data =
[[127 134 120 131 134 129 128]
 [126 128 129 127 125 127 130]
 [131 131 131 121 137 128 132]
 [108 137 130 130 104 121 119]]
Indices start at 1.
(1, 1) = 127
(1, 2) = 134
(2, 2) = 128
(1, 4) = 131
(3, 2) = 131
(2, 6) = 127
(2, 5) = 125
(3, 3) = 131
(4, 5) = 104
(1, 3) = 120
(1, 6) = 129

x =
[[118 115 119 114 119 150 127]
 [128 134 107 123 141 136 141]
 [130 141 143 123 125 131 131]
 [125 112 102 111 134 151 140]
 [121 112 135 130 102 105 111]
 [138 123 113 155 145 124 115]
 [139 109 133 146 130 118 122]]
Indices start at 1.
(1, 1) -> 118
(7, 3) -> 133
(1, 3) -> 119
(7, 2) -> 109
(3, 4) -> 123
(4, 3) -> 102
(1, 6) -> 150
(3, 5) -> 125
(4, 6) -> 151
(5, 4) -> 130
(6, 3) -> 113
(4, 7) -> 140
(4, 1) -> 125
(1, 5) -> 119
(6, 5) -> 145
(3, 3) -> 143

A =
[[127 134 126 135 138 133 121 134 126 132 129 129 121 124 130]
 [129 121 130 120 117 122 135 121 130 123 127 127 136 132 126]
 [127 136 126 137 142 135 119 136 125 134 129 129 119 123 130]
 [127 133 127 134 136 132 122 133 126 132 129 128 122 125 129]
 [128 128 128 128 128 128 128 128 128 128 128 128 128 128 128]
 [125 144 124 147 156 142 110 144 122 140 130 130 109 118 133]
 [129 119 130 117 112 120 139 118 131 121 127 127 139 134 125]
 [127 133 127 134 136 132 122 133 126 132 129 129 122 125 129]
 [128 131 127 131 133 131 125 131 127 130 128 128 125 126 129]
 [129 124 129 123 121 124 133 124 129 125 128 128 133 131 127]
 [128 125 129 125 123 126 131 125 129 126 128 128 131 130 127]
 [127 132 127 132 134 131 124 132 127 131 128 128 124 126 129]
 [127 135 126 136 140 134 120 135 126 133 129 129 120 124 130]
 [126 138 126 139 145 137 117 138 125 135 129 129 117 122 131]
 [127 136 126 137 141 135 119 136 125 134 129 129 119 123 130]]
Indices start at 1.
(1, 1) => 127
(3, 3) => 126
(14, 13) => 117
(13, 15) => 130
(2, 11) => 127
(6, 14) => 118
(9, 6) => 131
(15, 8) => 136
(11, 11) => 128
(12, 14) => 126
(14, 9) => 125
(1, 15) => 130
(9, 10) => 130
(7, 5) => 112
(11, 13) => 131
(12, 12) => 128
(15, 5) => 141
(3, 8) => 136
(9, 8) => 131
(2, 8) => 121
(12, 11) => 128
(7, 10) => 121
(3, 13) => 119
(6, 9) => 122
(15, 9) => 125
(3, 10) => 134
(9, 12) => 128
(8, 7) => 122
(7, 2) => 119
(4, 13) => 122
(13, 11) => 129
(10, 4) => 123
(1, 14) => 124
(15, 14) => 123
(9, 4) => 131
(10, 5) => 121
(5, 2) => 128
(6, 15) => 133

arr =
[[124 126 103 142 118 148 125 106 127 112 146 118 138]
 [132 132 115 135 126 143 127 123 130 109 135 114 124]
 [132 132 116 135 126 141 129 125 130 114 135 115 124]
 [123 126 110 138 120 143 123 114 124 119 141 122 138]
 [123 126 106 140 118 145 124 114 118 116 143 120 136]
 [133 132 113 136 125 145 129 135 126 109 137 113 121]
 [134 130 108 141 123 151 128 121 120 104 141 111 125]
 [132 128 102 144 120 154 127 119 123 104 145 111 128]
 [133 129 104 142 122 154 128 129 120 103 142 111 125]
 [134 131 110 139 125 148 128 129 126 105 139 112 122]
 [129 127 101 144 119 154 125 116 126 104 146 113 132]
 [134 132 112 138 125 147 128 135 124 107 137 113 125]
 [126 127 102 144 118 152 125 108 127 108 146 115 133]
 [123 127 112 136 120 139 127 119 128 119 140 123 135]]
Indices start at 1.
row 1 col 1 = 124
row 13 col 7 = 125
row 8 col 9 = 123
row 3 col 5 = 126
row 5 col 9 = 118
row 8 col 6 = 154
row 13 col 1 = 126
row 5 col 11 = 143
row 8 col 8 = 119
row 8 col 1 = 132
row 7 col 3 = 108
row 12 col 8 = 135
row 10 col 5 = 125
row 11 col 13 = 132
row 11 col 12 = 113
row 11 col 4 = 144
row 9 col 5 = 122
row 3 col 6 = 141
row 7 col 12 = 111
row 11 col 8 = 116
row 7 col 5 = 123
row 7 col 7 = 128
row 11 col 2 = 127
row 6 col 7 = 129
row 6 col 3 = 113
row 9 col 4 = 142
row 11 col 7 = 125
row 11 col 10 = 104
row 6 col 10 = 109
row 14 col 8 = 119
row 12 col 4 = 138
row 5 col 5 = 118
row 9 col 1 = 133
row 9 col 9 = 120
row 1 col 5 = 118
